These are the activations of a small neural network, seen along a few directions. Each row is one input.
In each table, some parts of the input vary, and every possible input appears once, in random order.
A made-up example of a description, with smaller parts first: ring(5) and (point or ring(9) or (values(2) and line(6))).
Shared parts are said once, and a part with two or three values counts as separate values.
(in the rows, 128 means zero)

Other details of the inputs shift rows strongly along two fixed directions, in all tables alike. That doesn't count.

A family of inputs:
row 1: [137 73 101 122 149 125 127 171 133 59 192 53 99 141 105 125]
row 2: [116 102 120 136 146 123 148 170 129 88 140 73 139 124 105 120]
row 3: [102 107 97 96 163 136 169 162 139 126 114 131 146 66 72 134]
row 4: [152 156 148 133 123 143 125 80 128 152 144 155 122 136 144 124]
row 5: [133 140 147 149 101 139 109 90 147 180 136 156 137 162 143 149]
row 6: [136 145 137 145 120 116 123 139 119 117 119 101 125 182 147 121]
row 7: [142 152 160 139 95 114 85 111 119 117 92 118 106 179 181 123]
row 8: [100 134 131 135 118 141 124 131 120 152 81 162 132 81 132 133]
row 9: [111 136 156 131 87 111 110 133 100 133 95 134 122 132 168 114]
row 10: [123 111 140 161 82 130 113 104 139 163 147 139 134 126 153 143]
row 11: [131 132 108 120 159 137 139 136 143 125 104 118 131 126 99 142]
row 12: [94 123 101 106 164 129 175 155 127 155 104 154 169 56 65 135]
row 13: [175 70 142 147 116 132 101 147 148 10 207 28 89 180 154 113]
row 14: [127 168 130 119 129 116 115 90 116 175 127 201 134 122 144 125]
row 15: [121 118 129 130 115 125 115 116 114 131 143 160 129 105 148 116]
row 16: [118 92 95 108 163 140 165 163 149 102 120 94 131 80 74 133]
row 17: [154 118 104 112 174 134 151 118 154 109 172 116 132 130 87 132]
row 18: [119 148 116 116 153 125 149 136 122 159 99 152 151 123 101 129]
row 19: [119 159 128 115 127 118 136 124 114 165 91 155 137 137 135 131]
row 20: [128 117 119 129 132 162 155 106 134 139 152 151 141 73 105 125]
row 21: [133 165 159 130 95 109 94 115 114 139 91 136 112 166 181 121]
row 22: [144 149 148 135 105 110 89 121 108 121 147 129 97 187 173 127]
Description of these inputs: values(2) and (point or line(4) or line(6)).
The inputs of row 21 and row 3 match in every part but the values(2) part. If row 6 is changed in the same way as row 21 into row 3, which row does it become? -> row 2
A walk changes only the line(4) part. It starts at row 1 and steps to row 15. List the rest of the walk in order. -> row 13, row 20

A family of inputs:
row 23: [130 120 110 118 151 106 133 155 135 100 132 74 120 169 113 137]
row 24: [102 144 171 117 75 109 89 131 94 138 87 156 106 116 189 107]
row 25: [150 98 103 116 173 124 145 154 119 56 208 91 117 115 93 105]
row 26: [117 163 138 134 122 112 122 130 113 160 93 139 134 154 136 134]
row 27: [147 110 133 127 127 135 114 135 149 80 115 79 100 143 131 130]
row 28: [103 104 110 115 136 138 143 140 137 136 99 144 136 63 96 139]
row 29: [143 163 162 148 92 132 101 76 124 178 125 170 117 159 174 131]
row 30: [114 123 138 144 123 128 140 159 123 115 115 107 135 134 120 126]
row 31: [129 155 157 138 106 136 103 110 108 136 77 150 124 129 174 109]
row 32: [118 149 181 155 61 129 85 117 86 141 69 161 122 117 208 102]
row 33: [120 125 63 98 210 157 179 110 168 188 140 194 163 60 35 168]
row 34: [144 107 150 136 107 122 131 114 147 93 178 96 138 156 140 118]
row 35: [148 172 169 133 81 118 103 73 127 157 125 169 135 175 181 126]
row 36: [123 104 132 136 110 100 109 168 121 96 136 75 114 170 143 124]
row 37: [120 144 119 126 157 133 151 144 130 138 107 122 142 130 97 133]
row 38: [163 66 125 148 125 138 133 145 157 47 214 16 100 170 123 125]
row 39: [130 113 135 143 124 137 140 158 126 87 120 86 132 126 126 118]
row 40: [142 97 131 144 107 144 112 117 137 114 174 103 107 136 137 137]
row 41: [158 113 111 122 159 132 149 122 172 93 181 82 125 160 97 138]
row 42: [149 143 85 92 191 130 161 118 116 118 168 163 133 108 81 121]
row 43: [117 117 117 135 136 113 144 169 131 115 129 88 140 137 103 133]
row 44: [124 119 111 112 146 109 125 147 128 115 114 104 122 147 127 129]
row 45: [131 106 119 148 124 138 104 122 144 117 169 126 115 118 128 143]
row 46: [114 150 106 119 165 148 165 134 129 152 90 153 154 90 86 132]
row 47: [114 123 152 137 76 100 74 139 93 131 98 135 112 157 197 112]
row 48: [129 165 132 134 110 149 116 70 116 225 108 224 136 115 142 145]
row 49: [110 170 148 101 114 116 113 120 106 152 77 171 114 116 162 118]
row 50: [96 122 77 109 177 148 199 105 147 207 136 209 193 17 43 145]
The inputs of row 33 and row 45 match in every part but one. If row 41 is changed in the same way as row 33 into row 45, which row does it become? -> row 50
Describe the family of inputs behind these rows. -> values(2) and (point or line(5) or ring(8))
Which other rows does row 29 become when the values(2) part takes its other values? List them by row number. -> row 38

A family of inputs:
row 51: [142 140 164 133 75 128 86 68 110 153 143 193 113 120 187 114]
row 52: [137 133 108 93 157 129 138 102 115 133 160 179 125 103 114 124]
row 53: [126 102 94 96 198 146 205 180 163 60 138 53 156 95 49 123]
row 54: [103 158 131 112 121 135 115 129 99 177 40 177 123 102 146 129]
row 55: [126 184 125 115 142 109 118 97 99 182 121 212 132 126 144 121]
row 56: [90 111 78 87 208 139 233 162 148 137 113 143 203 30 8 132]
row 57: [118 147 147 132 89 147 130 75 140 216 132 184 136 108 138 148]
row 58: [158 102 112 138 149 170 124 109 182 107 161 123 118 104 100 146]
row 59: [152 110 115 119 164 134 151 180 146 33 125 20 100 149 96 121]
row 60: [162 142 142 143 128 108 101 141 133 71 179 54 101 228 158 124]
row 61: [71 155 119 112 123 114 114 131 103 215 41 204 146 69 138 139]
row 62: [149 101 109 152 143 137 145 119 164 122 162 85 145 162 107 145]
row 63: [150 144 154 161 98 114 106 107 122 136 135 116 124 209 155 137]
row 64: [110 101 159 144 66 87 66 165 120 93 108 83 92 182 193 125]
row 65: [125 91 165 184 58 123 87 153 77 83 161 94 106 134 188 94]
Describe the family of inputs behind these rows. -> point or line(6) or ring(8)
A walk changes only the line(6) part. It starts at row 56 and steps to row 53. List the rest of the walk in order. -> row 59, row 54, row 61, row 64

A family of inputs:
row 66: [103 135 92 100 158 156 171 93 148 211 98 210 159 51 67 158]
row 67: [160 146 182 171 48 117 45 92 98 134 128 144 74 188 234 119]
row 68: [96 174 167 152 75 103 97 110 87 212 66 189 142 144 176 127]
row 69: [176 109 138 116 135 112 103 140 142 30 196 47 85 211 141 120]
row 70: [153 87 92 116 188 165 189 134 192 89 179 71 139 99 55 144]
row 71: [110 47 91 110 146 124 170 174 142 77 204 92 138 55 78 114]
row 72: [118 138 152 154 101 138 102 142 102 108 104 123 119 132 162 115]
row 73: [161 95 114 152 147 130 147 138 175 43 217 18 127 187 97 133]
row 74: [109 191 174 128 93 115 107 106 70 159 65 197 135 131 185 101]
row 75: [144 95 62 74 211 116 174 165 153 72 166 85 135 118 53 139]
row 76: [136 146 190 165 49 114 44 130 86 112 107 112 74 188 237 106]
row 77: [106 162 124 125 114 120 141 94 122 236 112 207 158 108 122 143]
row 78: [115 128 114 128 132 111 125 128 132 166 119 141 147 142 119 148]
row 79: [103 103 67 106 188 146 157 146 139 145 128 154 138 68 61 149]
row 80: [133 137 109 100 196 148 174 104 137 137 161 161 165 88 62 122]
row 81: [149 152 165 171 79 141 86 75 100 169 122 183 118 132 189 110]
row 82: [154 94 159 137 95 118 96 155 145 38 128 11 74 200 177 119]
row 83: [99 133 94 125 165 130 193 165 136 164 106 144 182 79 59 142]
row 84: [162 109 134 117 132 106 111 172 123 15 162 11 77 210 154 107]
row 85: [116 159 157 138 83 123 81 90 124 186 66 195 124 120 182 134]
row 86: [84 147 113 103 153 155 175 133 136 185 55 190 179 37 78 137]
Describe the family of inputs behind these rows. -> point or (values(4) and line(5))
A walk changes only the line(5) part. It starts at row 70 and steps to row 66. List the rest of the walk in order. -> row 85, row 82, row 86
